These are the activations of a small neural network, seen along a few directions. Each row is one input.
In each table, some parts of the input vary, and every possible input appears once, in random order.
Descriptions start from the smaller parts, as in this example, which fits no table here: one of 3 separate values, together with either a single point or one of 9 places along a line or (one of 5 places around a ring, together with one of 6 places along a line).
Shared parts are said once, and a part with two or three values counts as separate values.

Other details of the inputs shift rows strongly along two fixed directions, in all tables alike. That doesn't count.

Rows:
row 1: [-0.84  1.67 -0.71  1.08 -0.28  0.42 -0.70  3.05 -1.51  0.98 -7.91]
row 2: [-0.20 -1.15  0.78 -1.96  1.15 -0.27 -0.20  0.44 -1.74 -2.56  0.95]
row 3: [-0.41  0.13  0.02  2.31 -0.65 -0.20 -0.37 -0.91  2.58  1.17  1.24]
row 4: [-0.37 -1.33  0.68 -3.59  1.18  0.15  0.36  0.42 -2.14 -3.08  0.56]
row 5: [ 0.47  0.25 -0.97 -0.68  0.04 -0.53  0.38 -0.58  0.89  0.90  2.40]
row 6: [ 0.32 -0.43  0.06 -3.04  1.51  0.56 -0.07  1.56 -2.37 -2.41 -0.52]
row 7: [ 0.02 -0.02 -0.10  0.12 -0.53  0.18  0.24 -1.26  0.22  0.92  0.90]
row 8: [-1.03  0.91 -0.08  2.86 -1.82 -1.02 -0.27 -0.45  2.09  2.78 -2.14]
row 9: [-0.16 -0.81  0.87  0.27 -0.31  0.30  0.39 -0.81  0.79 -1.45  2.00]
row 10: [ 0.12  0.03  0.12  0.45 -0.65  0.47  1.04 -1.74  0.94  1.09  2.04]
row 11: [ 0.41 -0.04 -0.61  0.72 -0.26 -1.11 -0.03 -0.63  0.97  1.55  1.95]
row 12: [-0.56  0.18  0.08  0.42 -0.95  0.00  1.14 -1.07  1.69  1.15  0.96]
row 13: [ 0.06  1.26 -0.14  2.25  0.02  0.76 -1.48  3.38 -1.39  0.60 -7.77]
row 14: [-0.14 -1.31  1.20 -1.91  1.18  0.37 -0.60  1.08 -2.27 -3.96 -1.08]
row 15: [ 1.14  0.23 -0.57 -1.73  1.11  0.35 -0.12  0.39 -1.96 -1.00  0.50]
row 16: [ 0.14  0.21 -0.43  0.53 -0.25  0.24  0.23 -1.50  0.95  1.29  2.33]
row 17: [ 0.13 -0.10 -0.07  0.57 -0.32 -0.64 -0.04 -0.76  1.35  1.08  2.39]
row 18: [-0.88  1.02  0.10  3.05 -1.94 -0.62  0.38 -0.43  2.07  2.60 -1.98]
row 19: [ 1.03 -0.42  0.19 -3.00  1.83  0.98 -0.11  0.56 -2.69 -2.66  1.06]
row 20: [ 0.74 -0.28 -0.41  1.27 -0.04 -0.38 -0.17 -0.73  1.55  1.03  2.15]
Description of these inputs: one of 4 places along a line, together with one of 5 places along a line.
The inputs of row 8 and row 18 match in every part but the place on the line of 5. If row 4 is changed in the same way as row 8 into row 18, which row does it become?
> row 12
Which other rows does row 16 become when the place on the line of 4 takes its other values? List them by row number.
> row 1, row 2, row 3
Which other rows does row 7 become when the place on the line of 5 takes its other values? List them by row number.
> row 10, row 15, row 16, row 19

Rows:
row 21: [-1.98 -0.39  2.10  0.42  0.22 -0.29  0.10  1.71 -0.25 -2.13 -2.42]
row 22: [-0.65  1.79 -1.45 -0.56 -2.20 -1.58  2.71 -2.75  2.20  6.09  4.18]
row 23: [ 1.42  1.70 -0.55  0.74 -0.04  2.00  0.05  1.39 -1.27 -1.95 -1.95]
row 24: [ 0.21 -1.81  0.85  0.81 -0.89 -1.31 -0.84 -0.18 -2.17 -1.43 -2.94]
row 25: [-0.64 -1.94  1.36 -5.99  0.69  0.13  1.56 -3.74 -4.69 -3.34  4.66]
row 26: [ 2.20 -1.48  0.52 -4.56  2.94 -0.24 -0.45  0.07 -1.78 -1.95  7.71]
row 27: [-0.25  1.19 -1.73 -1.10  0.81  0.03 -2.01  1.63 -0.22 -1.87 -2.18]
row 28: [-1.97 -1.60  1.58  2.70 -2.73 -1.46  1.22 -1.64  5.37  1.51  3.23]
row 29: [-2.00 -0.66  1.49  3.03 -1.84 -1.37  1.01 -1.62  4.70  1.54  2.65]
row 30: [ 0.36 -2.75 -0.25 -4.80  2.15 -1.15  0.20 -1.54  0.42 -4.69  6.06]
row 31: [ 1.00  0.07 -0.54 -0.37  0.82 -1.98  0.18  2.59 -1.82  0.28 -2.08]
row 32: [-0.11  0.25 -2.00 -0.19  1.52  1.27 -1.68  1.18  0.45  0.99 -2.16]
row 33: [ 0.02 -0.11  0.70  2.10 -0.23 -1.35 -0.92 -1.38 -1.07 -0.07 -0.97]
row 34: [ 0.87 -3.46  1.77 -3.14  1.87 -1.23 -0.11 -2.35 -3.42 -5.34  4.93]
row 35: [-1.54  0.04  1.72  2.92 -1.27  0.43 -0.30 -2.15  5.51  3.10  4.69]
row 36: [ 0.49 -0.82  0.15  0.73  1.45  1.23 -1.78  0.17 -3.34 -0.30 -1.87]
row 37: [ 0.76  0.98 -0.84  1.34 -0.07 -2.38  0.37  0.69  1.01  2.60  1.49]
row 38: [-0.44 -0.56 -1.39  0.39 -1.24 -1.29 -0.62  0.50  2.56  0.57 -2.52]
row 39: [ 0.96 -0.79 -0.42 -0.64 -0.13 -2.02  0.26  2.81 -1.42  0.22 -2.28]
row 40: [-0.44  0.53 -1.24 -0.11  0.39 -1.05 -0.80  0.24  1.61 -0.23 -1.11]
row 41: [ 1.64  0.24 -0.53  0.37  1.36  3.53  0.43  1.35 -1.71 -0.47 -1.91]
row 42: [ 2.00  0.96  0.29 -0.05  0.76  3.01 -0.32  1.14 -1.14 -0.89 -2.06]
row 43: [ 0.88  1.75 -1.41  0.68  0.21 -1.35 -0.83  2.08 -0.76  1.32  0.32]
row 44: [ 1.22 -0.23 -0.09  1.62 -1.69  0.83  1.42  0.72  0.73 -0.33 -3.08]
row 45: [-1.91  0.40  1.33  0.95 -0.30  0.32 -0.65  1.27  0.45 -1.80 -0.40]
row 46: [ 1.07  0.62 -1.43  0.62  1.55  0.21 -0.67  2.74 -1.60  2.92 -1.30]
row 47: [ 0.63  0.28  0.50  2.61 -0.51  0.19 -2.06 -2.40  0.80  2.37  1.34]
row 48: [-0.18  1.88 -0.59 -0.98 -1.92  2.20  3.14 -1.52 -0.46  1.92 -1.98]
row 49: [-1.73  1.34 -1.48 -3.51 -0.52  0.45  0.89 -0.50 -0.72  0.87 -3.15]
row 50: [ 1.28  0.83  0.17  0.72  0.22  1.20  1.03  0.92 -0.95 -1.65 -2.58]
row 51: [ 0.24  0.94 -1.18 -0.62  0.94  0.87 -2.37  0.94  0.98  0.50 -2.32]
row 52: [-1.65 -0.95  1.48  0.50  1.15  1.73 -0.32  1.32  0.02 -0.37 -0.32]
row 53: [ 0.17  0.82 -0.04  2.07 -0.45 -0.50 -1.83 -0.87 -1.32 -0.35 -0.40]
row 54: [-3.17  0.58  1.62 -2.01 -1.12  0.80  1.94  0.03 -1.03  0.15 -2.62]
row 55: [ 1.24  0.37 -0.45  3.32 -1.93  0.12  2.04 -2.83  4.34  2.19  3.34]
The inputs of row 23 and row 27 match in every part but one. If row 42 is changed in the same way as row 23 into row 27, which row does it become?
> row 51
What is each input in this table made of?
> one of 5 separate values, together with either a single point or one of 6 places along a line
Which other rows does row 31 become when the place on the line of 6 takes its other values? List them by row number.
> row 26, row 37, row 39, row 43, row 46

Rows:
row 56: [-1.00 -1.36  1.17 -1.91  0.00  0.24  1.19 -1.36  0.68 -2.27  3.14]
row 57: [ 0.03  0.39 -0.13 -0.92  0.53  0.40 -0.20  0.74 -2.06 -0.06 -1.98]
row 58: [-0.82 -2.13  1.79 -1.55  0.04 -0.33  0.81 -2.00  0.27 -3.14  3.99]
row 59: [ 0.00  0.98 -0.70  0.22 -0.25  0.36 -0.21  0.14 -0.10  1.32 -1.75]
row 60: [ 0.42 -1.29  0.59 -0.98  0.94 -0.09 -0.41 -1.28 -0.23 -1.87  3.71]
row 61: [-0.12  0.63 -0.54  0.29 -0.30 -0.27  0.00  0.33 -0.43  1.53 -1.63]
row 62: [ 0.01  0.73 -0.91  0.12 -0.45 -0.49  0.07  0.53  0.21  1.42 -1.62]
row 63: [ 0.77 -0.06  0.35  0.61  0.38  0.68 -0.37  0.73 -1.53 -1.20 -1.98]
row 64: [-0.95 -1.83  1.79 -1.19  0.01  0.01  0.78 -1.26  0.69 -2.62  3.20]
row 65: [ 0.27  0.50 -0.10 -0.72  0.36  0.77  0.04  0.65 -2.16 -0.13 -1.84]
row 66: [ 0.12 -0.83  0.06 -2.36  0.68 -1.10  0.58 -0.73 -0.62 -0.73  3.82]
row 67: [ 0.23 -0.73 -0.22 -2.58  0.67 -0.90  0.49 -0.70 -0.13 -0.99  3.70]
row 68: [ 0.20 -0.01 -0.43 -1.63  0.54  0.10  0.01  0.49 -1.12 -0.56 -0.66]
row 69: [ 0.26  1.09 -0.68  0.42 -0.41  0.74  0.04  0.06 -0.21  1.23 -1.60]
row 70: [ 0.99 -1.15  0.78 -0.78  0.90  0.77  0.33 -0.82 -0.06 -1.91  3.83]
row 71: [-0.12  0.67 -0.75  0.82 -0.24 -0.31 -0.24  1.04  0.71  1.17 -1.82]
row 72: [ 0.09 -0.03  0.38  0.20  0.79  0.57 -1.01  1.41 -1.14 -0.99 -2.15]
row 73: [ 0.14  2.39 -1.86  6.14 -3.90 -0.52  1.31 -4.71  7.83  8.45  4.61]
row 74: [-0.32  0.82 -0.70  0.79 -0.27 -0.71 -0.34  1.13  0.84  1.27 -1.66]
row 75: [ 0.40 -0.03  0.32  0.46  0.46  0.58 -0.81  0.78 -1.58 -1.22 -1.99]
row 76: [ 0.51  1.00 -0.48  1.27 -0.27  1.03  0.19  0.53  0.31  0.98 -1.74]
row 77: [ 0.13 -0.34  0.16  0.17  0.53 -0.23 -0.94  1.09 -1.24 -1.13 -2.16]
row 78: [ 0.65  0.48 -0.07 -0.57  0.27  0.86  0.49  0.61 -2.11 -0.11 -1.82]
row 79: [ 0.13 -0.49 -0.35 -0.51  0.23 -0.19  0.27 -1.28  1.81  0.28  3.96]
row 80: [-0.24  1.04 -0.94  1.78 -1.29 -0.99  0.28 -0.44  1.53  3.46 -0.51]
row 81: [-0.08  0.24 -0.06  1.50 -0.08 -0.10 -0.85  1.06  0.52  0.65 -2.01]
row 82: [ 0.04  0.40 -0.22 -0.58  0.79  0.79 -0.55  1.28 -1.14 -0.68 -2.14]
row 83: [ 0.14 -0.37  0.06  0.18  0.40 -0.66 -0.81  1.29 -1.16 -1.05 -2.10]
row 84: [-0.82 -1.45  1.04 -2.66 -0.27 -0.01  1.64 -2.46  0.72 -1.91  4.72]
row 85: [-0.26  0.36 -0.11  1.45 -0.23 -0.92 -0.79  1.34  0.73  0.82 -1.76]
row 86: [ 0.34  0.08  0.41  0.41  0.62  0.96 -0.76  1.32 -1.25 -1.07 -2.01]
row 87: [-0.07  0.20 -0.15  1.48 -0.20 -0.52 -0.70  1.24  0.60  0.72 -1.91]
row 88: [-0.05 -0.21  0.11  0.16  0.37 -1.06 -0.91  1.39 -1.04 -0.96 -1.95]
row 89: [-0.03  1.53 -0.86  2.69 -1.09  0.63 -0.14 -0.31  2.11  2.89 -1.02]
row 90: [-0.99 -1.26  1.26 -2.21 -0.26 -0.10  1.53 -1.84 -0.25 -1.57  3.16]
What is each input in this table made of?
> one of 5 places along a line, together with either a single point or one of 6 places along a line
The inputs of row 60 and row 57 match in every part but the place on the line of 5. If row 77 is changed in the same way as row 60 into row 57, which row does it become?
> row 61
Which other rows does row 73 become when the place on the line of 6 takes its other values? List them by row number.
> row 59, row 62, row 67, row 68, row 69
Which other rows does row 85 become when the place on the line of 6 takes its other values? List them by row number.
> row 70, row 72, row 81, row 86, row 87
